Read these off the matrix that follows. Counting starts at 0.
1) Report the entry at row 0, column 2.
2) Report the entry in the bottom-right corner.
3) Report the top entry of the column that holds the largest entry.
4) Report the bottom-left entry.
5) Report the maximum.
6) Report the entry in row 0 and column 1.
7) Report the entry at row 0, column 0.
8) Report the entry just left of -28.
-226,-63,2,-53,-221,-110,-48,-83,-64,-189,-43,-22,-28,230
341,-92,-258,-82,98,-188,-135,-110,-89,400,-130,-137,-130,-825
-110,-177,-657,-291,557,84,-362,-84,146,-48,-346,-361,-450,-47
1) 2
2) -47
3) -221
4) -110
5) 557
6) -63
7) -226
8) -22

X =
-12	-11	-16	-42	10	8	-15	-33	22	0	16	-9	-4	8	1	-29
-1	5	15	28	-23	-21	1	11	-10	34	1	21	-23	-23	-15	-9
4	-5	-14	11	3	8	6	16	-19	-43	-34	-12	23	6	3	23
1	-11	-31	34	-18	2	-5	8	-9	-16	-33	24	21	5	-10	-11
-7	-12	-33	-15	-3	4	-22	-27	21	9	4	18	2	9	-11	-44
-10	-1	11	-48	11	-4	-10	-24	15	12	29	-22	-21	-2	4	-12
-3	7	25	9	-14	-23	1	3	-5	39	16	6	-33	-23	-11	-5
-2	9	38	-7	-2	-20	9	6	-13	17	16	-20	-30	-22	0	20
-10	-2	4	-23	-4	-10	-12	-24	16	36	28	4	-29	-9	-8	-28
-12	-4	-5	-48	14	6	-13	-32	19	1	22	-19	-8	5	3	-18
The largest entry in the first column -> 4
The entry directly below the largest entry is 17
The top-left entry?
A: -12
The third entry on the main diagonal is -14
The first entry in the row that holds the largest entry?
A: -3
The smallest entry in the first row: -42
The fourth entry from the end, reading row by row -> -8
The largest entry?
A: 39
The entry in the bottom-right corner: -18
The fifth entry from the end, reading row by row?
A: -19
The smallest entry in the last row?
A: -48
The entry directly above the largest entry?
A: 12
The top-right entry -> -29
The 2nd entry on the diagonal from the top-right corner?
A: -15
The second entry on the main diagonal -> 5
The largest entry in the last row?
A: 22
The fifth entry in reading order -> 10
The bottom-left entry?
A: -12
The smallest entry in the last column?
A: -44
The entry directly below -31?
A: -33
The 2nd entry from the end, reading row by row -> 3
The entry just right of -32?
A: 19
The last entry of the largest entry's row: -5
The entry just right of -27 is 21
The entry directly above 19: 16

Read these off the table that follows. Indices start at 0.
1) Which number is the entry just left of the largest entry?
2) Which number is the bottom entry of the column that holds the largest entry?
3) Which number is the entry just right of 4707?
4) Which number is the entry just left of 5268?
5) Which number is the entry at row 1, column 0?
6) Which number is the entry in row 0 and column 1?
7) Which number is the entry directly above 6520?
8) Which number is the entry just right of 5925?
[[5882, 5938, 5804, 5990, 5999, 5982, 5951, 5904, 5956, 5737, 5889, 6009],
 [1797, 6849, 5380, 7316, 6968, 7264, 6290, 6009, 4741, 8063, 7319, 6511],
 [1134, 7478, 5690, 6786, 4707, 4027, 3988, 2782, 5784, 6724, 6586, 4868],
 [5925, 5887, 5939, 5901, 5830, 6048, 5937, 5934, 5801, 5959, 5858, 5909],
 [5921, 5733, 5900, 5986, 5899, 5943, 5952, 6074, 5762, 5874, 5875, 5900],
 [5064, 6520, 6119, 5268, 3920, 2920, 3434, 2789, 7095, 4131, 5263, 4381]]
1) 4741
2) 4131
3) 4027
4) 6119
5) 1797
6) 5938
7) 5733
8) 5887

a = [-23 -39   8  39  44]
The first entry from the left: -23
The entry just right of 8: 39
The third largest entry -> 8
